These are the activations of a small neural network, seen along a few directions. Each row is one input.
In each table, some parts of the input vary, and every possible input appears once, in random order.
Descriptions start from the smaller parts, as in this example, which fits no table here: one of 6 places along a line, together with either a single point or one of 9 places along a line or (one of 2 separate values, together with one of 5 places around a ring).
Shared parts are said once, and a part with two or three values counts as separate values.
In the rows, zero is written as 100.

Other details of the inputs shift rows strongly along two fixed directions, in all tables alike. That doesn't count.

Rows:
r1: [112 107 127 122 104 112 79 95 145 81 43 117]
r2: [106 73 98 39 78 77 79 101 120 59 104 134]
r3: [90 125 83 141 109 135 126 99 57 145 124 54]
r4: [87 63 112 148 117 88 86 110 132 94 70 127]
r5: [136 93 64 50 72 61 64 95 55 99 133 108]
r6: [132 81 73 74 81 47 57 100 97 81 102 139]
r7: [72 108 120 117 112 146 148 99 105 124 98 43]
r8: [71 93 146 113 152 89 98 99 172 83 49 156]
r9: [78 118 92 145 105 128 135 104 65 143 129 55]
r10: [94 80 107 153 117 88 89 119 127 90 67 134]
r11: [114 125 105 98 92 115 102 91 115 95 86 88]
r12: [102 103 100 148 112 103 89 106 103 110 91 97]
r13: [107 42 87 61 88 46 77 115 98 86 107 135]
r14: [83 97 125 119 104 111 99 111 149 74 61 125]
r15: [67 113 120 152 157 107 137 93 98 150 107 94]
r16: [85 141 105 116 103 157 149 94 81 115 120 49]
r17: [127 97 95 44 76 77 69 100 116 56 100 136]
r18: [133 144 73 21 57 111 106 79 34 106 161 57]
r19: [78 78 128 113 111 107 101 104 149 77 51 114]
r20: [122 106 76 19 67 88 88 98 80 75 130 115]
r21: [99 83 65 52 78 82 114 94 33 121 161 72]
r22: [104 131 98 155 110 127 108 94 70 138 104 51]
Description of these inputs: one of 2 separate values, together with either a single point or one of 10 places along a line.
Q: Start at r18 and move only the place on the line of 10, one step at a time. The first step leads to r1. Which rows follow, in order?
A: r11, r17, r20, r16, r14, r2, r19, r7
Q: Which other rows does r5 become when the choice among 2 separate values takes its other values? List them by row number.
A: r1

Rows:
r23: [95 60 97 52 100 57 80 97 97 79 119 133]
r24: [106 154 120 147 129 153 125 92 115 117 88 67]
r25: [105 127 106 178 125 136 113 102 86 136 91 72]
r26: [132 53 87 67 76 65 69 107 95 85 107 123]
r27: [115 99 81 34 79 88 76 94 103 66 101 125]
r28: [77 80 123 122 127 101 111 100 114 114 102 91]
r29: [111 91 92 61 107 50 74 95 90 84 130 150]
r30: [80 84 99 86 114 79 87 97 99 95 109 127]
r31: [124 82 95 33 77 84 83 99 112 67 104 112]
r32: [115 95 94 64 111 50 72 97 94 85 133 149]
r33: [104 91 71 61 84 85 125 99 46 133 150 59]
r34: [90 105 106 168 116 146 115 103 90 136 86 63]
r35: [108 119 113 70 104 87 99 96 110 88 98 128]
r36: [97 87 81 94 99 69 91 103 92 108 94 123]
r37: [94 67 98 112 107 69 85 109 120 98 68 135]
r38: [120 74 74 65 79 69 60 108 81 85 105 135]
r39: [83 73 103 86 112 80 92 96 104 94 109 117]
r40: [103 85 100 26 82 75 93 97 102 73 103 126]
r41: [99 98 112 163 133 83 96 108 129 109 57 130]
r42: [111 120 74 62 57 108 101 87 45 109 146 55]
r43: [117 122 121 156 109 98 77 104 135 86 59 113]
r44: [93 65 114 87 109 76 96 95 111 98 113 114]
r45: [75 141 127 135 126 146 138 95 113 128 84 70]
r46: [110 78 94 118 99 86 64 112 112 92 72 136]
r47: [86 78 104 131 115 95 113 105 103 116 79 90]
r48: [89 74 95 116 112 69 82 112 120 96 63 136]
r49: [94 95 114 165 117 140 120 108 96 136 88 50]
r50: [109 120 75 38 77 124 119 83 61 101 142 55]
r51: [110 77 118 115 85 84 70 109 137 73 63 107]
r52: [113 132 111 112 112 123 101 93 118 93 86 101]
r53: [106 86 98 125 114 64 82 106 122 98 72 142]
r54: [79 98 133 119 118 117 109 101 147 92 51 117]
r55: [73 89 114 122 125 104 106 95 108 114 101 104]
r56: [81 144 129 140 127 145 139 89 111 127 87 74]
r57: [93 88 114 116 126 71 79 96 127 90 92 150]
r58: [81 92 105 71 84 103 123 122 121 70 106 124]
r59: [79 114 137 128 117 146 150 90 113 127 88 53]
r60: [105 62 75 60 87 51 82 106 91 90 101 127]
r61: [90 93 100 92 117 75 85 97 105 100 115 128]
r62: [96 95 92 77 80 116 111 119 123 57 105 115]
r63: [94 92 120 147 98 107 81 104 137 81 49 96]
r64: [111 136 77 108 108 99 129 93 47 145 146 66]
r65: [120 78 91 59 63 68 67 99 96 64 99 110]
r66: [96 135 79 95 73 126 110 88 51 120 131 42]
r67: [100 113 98 28 82 110 135 90 60 115 148 59]
r68: [107 102 96 141 109 111 87 108 98 117 88 100]
r69: [116 87 109 71 89 105 99 92 123 80 91 98]
r70: [105 80 104 27 84 76 96 97 103 72 102 125]
r71: [111 119 120 156 104 100 76 102 132 86 57 113]
r72: [123 138 72 69 61 101 98 82 45 111 153 65]
r73: [59 80 108 133 114 107 124 120 118 91 113 113]
r74: [108 107 93 93 73 89 72 97 100 84 91 106]
r75: [60 97 95 170 111 131 153 123 98 123 100 71]
r76: [92 63 120 151 120 87 105 108 139 109 55 109]
r77: [113 93 110 162 119 103 79 108 124 102 61 126]
r78: [103 136 123 107 123 112 117 98 114 106 93 102]
r79: [88 101 106 167 117 144 117 104 90 132 84 56]
r80: [112 152 86 79 93 142 128 79 63 120 140 55]
r81: [100 83 94 118 113 64 81 111 122 100 71 138]
r82: [118 139 71 39 79 120 113 84 60 107 151 67]
r83: [119 106 84 62 57 101 105 88 56 108 145 48]
r84: [100 134 87 74 88 149 130 82 67 119 133 45]
r85: [102 101 95 28 83 74 88 98 101 79 105 135]
r86: [107 145 81 100 75 125 111 88 53 125 139 42]
r87: [121 101 113 166 128 99 78 112 126 101 63 126]
r88: [112 57 106 121 103 87 70 113 121 83 64 126]
r89: [111 59 71 78 70 76 81 135 95 60 120 138]
r90: [86 98 117 81 106 94 94 102 132 80 67 133]
r91: [99 145 82 73 89 146 129 82 63 121 133 50]
r92: [113 114 80 35 77 122 121 83 60 98 141 57]
r93: [71 102 109 124 126 104 105 93 104 117 103 105]
r94: [75 120 106 167 88 151 135 116 104 100 100 53]
Q: Changing only one part turns r60 into r79. The same change can be made to r76. Which row results?
A: r26
Q: What do these inputs look like to the network?
A: one of 6 places around a ring, together with either a single point or one of 11 places along a line
Q: Start at r43 and move only the place on the line of 11, one step at a time. The first step leads to r71. Which rows follow, in order?
A: r72, r86, r74, r66, r42, r63, r65, r51, r83
Q: Which other rows does r52 become when the place on the ring of 6 takes its other values? List them by row number.
A: r25, r29, r35, r41, r71
Q: Which other rows does r52 become when the place on the line of 11 takes its other values? List them by row number.
A: r24, r27, r31, r50, r69, r80, r82, r84, r91, r92
Q: List by row number the other rows that have the place on the ring of 6 in common with r57.
A: r23, r28, r29, r30, r32, r39, r44, r55, r61, r73, r93

Rows:
r95: [106 116 107 70 105 91 93 94 117 84 93 128]
r96: [87 121 104 104 103 133 136 94 81 122 120 57]
r97: [103 82 106 131 108 81 76 109 126 87 63 130]
r98: [102 147 109 109 109 139 122 85 91 117 109 67]
r99: [106 108 96 71 88 113 110 91 81 105 120 73]
r100: [88 113 120 149 111 137 116 99 123 109 65 73]
r101: [86 112 113 162 114 133 115 106 118 112 71 80]
r102: [108 105 83 95 98 96 106 96 62 124 133 79]
r103: [95 99 112 137 108 116 102 107 125 93 74 99]
r104: [88 111 124 151 115 140 117 99 126 108 66 73]
r105: [90 105 104 86 101 112 119 95 98 106 105 85]
r106: [107 76 111 141 116 77 71 111 135 90 57 136]
r107: [85 93 120 157 122 106 97 104 129 104 67 109]
r108: [109 95 87 87 86 86 87 105 91 93 103 109]
r109: [96 104 83 81 100 93 114 96 63 119 135 87]
r110: [92 104 104 82 102 111 116 93 96 107 105 85]
r111: [103 106 89 102 100 102 107 97 70 117 125 81]
r112: [111 111 88 62 80 111 108 91 72 105 126 70]
r113: [90 107 113 168 123 123 110 103 110 120 76 81]
r114: [94 103 88 98 107 97 114 96 72 127 125 87]
r115: [120 84 90 50 74 75 78 104 102 71 104 124]
r116: [92 96 114 158 115 108 95 107 127 103 59 107]
r117: [113 114 120 111 109 102 79 99 144 75 59 131]
r118: [98 87 93 83 101 78 95 102 95 99 107 121]
r119: [104 91 100 59 92 90 96 95 101 88 106 107]
r120: [98 108 100 77 91 110 109 90 87 104 118 76]
r121: [115 84 87 60 75 73 73 105 105 71 97 128]
r122: [103 79 110 146 115 78 73 111 136 92 52 135]
r123: [122 80 76 65 80 57 67 104 86 87 110 131]
r124: [94 121 103 106 99 137 129 90 82 119 115 52]
r125: [101 92 94 83 91 88 92 104 98 88 113 110]
r126: [119 82 82 58 76 71 75 108 97 73 111 129]
r127: [101 111 92 62 83 108 112 89 73 104 133 72]
r128: [91 98 118 135 112 119 102 104 128 95 71 99]
r129: [84 103 123 177 129 128 112 103 124 119 65 88]
r130: [114 79 81 54 84 55 71 101 83 83 124 130]
r131: [111 89 89 91 91 83 85 102 93 93 104 114]
r132: [107 91 95 82 89 91 93 105 102 83 106 113]
r133: [88 136 131 143 130 138 119 91 128 110 73 89]
r134: [92 118 98 124 105 129 123 98 76 127 117 62]
r135: [113 100 117 82 103 76 65 99 146 61 69 155]
r136: [82 92 127 156 120 113 99 109 147 90 57 113]
r137: [102 70 118 87 103 75 75 106 149 62 60 148]
r138: [115 67 103 112 104 61 59 111 133 77 64 152]
r139: [100 88 95 83 98 83 92 104 97 93 107 118]
r140: [106 88 91 94 100 73 85 100 89 104 112 113]
r141: [121 87 85 40 71 73 76 98 95 74 104 118]
r142: [93 107 86 70 92 104 121 98 74 107 133 85]
r143: [93 108 92 86 95 111 120 98 80 107 127 82]
r144: [118 83 85 49 74 73 74 103 99 71 108 126]
r145: [88 122 104 105 97 132 130 92 80 119 122 55]
r146: [85 122 99 92 100 130 140 93 74 125 126 57]
r147: [109 114 83 65 74 108 111 96 69 104 127 73]
r148: [120 82 82 57 78 66 71 106 91 77 111 130]
r149: [109 103 81 88 94 94 103 95 62 121 135 83]
r150: [97 104 89 96 103 99 112 96 69 119 129 85]
r151: [100 105 81 74 92 96 113 93 58 118 142 84]
r152: [98 74 113 130 120 76 79 108 133 94 67 139]
r153: [88 115 91 118 115 112 128 95 65 142 127 66]
r154: [108 80 94 57 82 71 75 102 108 70 105 131]
r155: [107 88 95 90 93 90 89 107 106 85 101 116]
r156: [103 126 122 133 114 118 93 97 139 89 55 112]
r157: [83 106 115 165 126 118 110 99 107 128 85 82]
r158: [98 96 88 57 89 90 104 98 87 94 121 105]
r159: [93 123 95 121 95 133 126 99 81 118 111 59]
r160: [91 105 92 89 102 103 115 100 79 115 121 90]
r161: [82 97 112 130 117 111 112 107 122 103 81 105]
r162: [96 108 91 73 91 109 116 95 77 106 129 81]
r163: [104 95 87 70 87 83 91 101 80 95 125 106]
r164: [102 69 109 95 104 69 74 114 141 65 71 155]
r165: [94 122 103 108 98 136 130 94 81 120 117 54]
r166: [88 89 118 158 131 99 99 106 127 113 67 112]
Q: What do these inputs look like to the network?
A: one of 6 places along a line, together with either a single point or one of 11 places along a line
Q: Changing only the place on the line of 6 turns r147 into r115. The same change can be made to r97. Which row results?
A: r113
Q: Changing only the place on the line of 6 turns r139 into r160. The same change can be made to r164. Which row results?
A: r161
Q: Start at r99 and move only the place on the line of 11, one step at a time. The first step leads to r124. Which rows follow, in order?
A: r165, r128, r132, r155, r134, r129, r111, r149, r102
Q: Start at r121 and move only the place on the line of 6, one step at a time. The first step leads to r144. Which rows follow, in order?
A: r128, r154, r162, r158
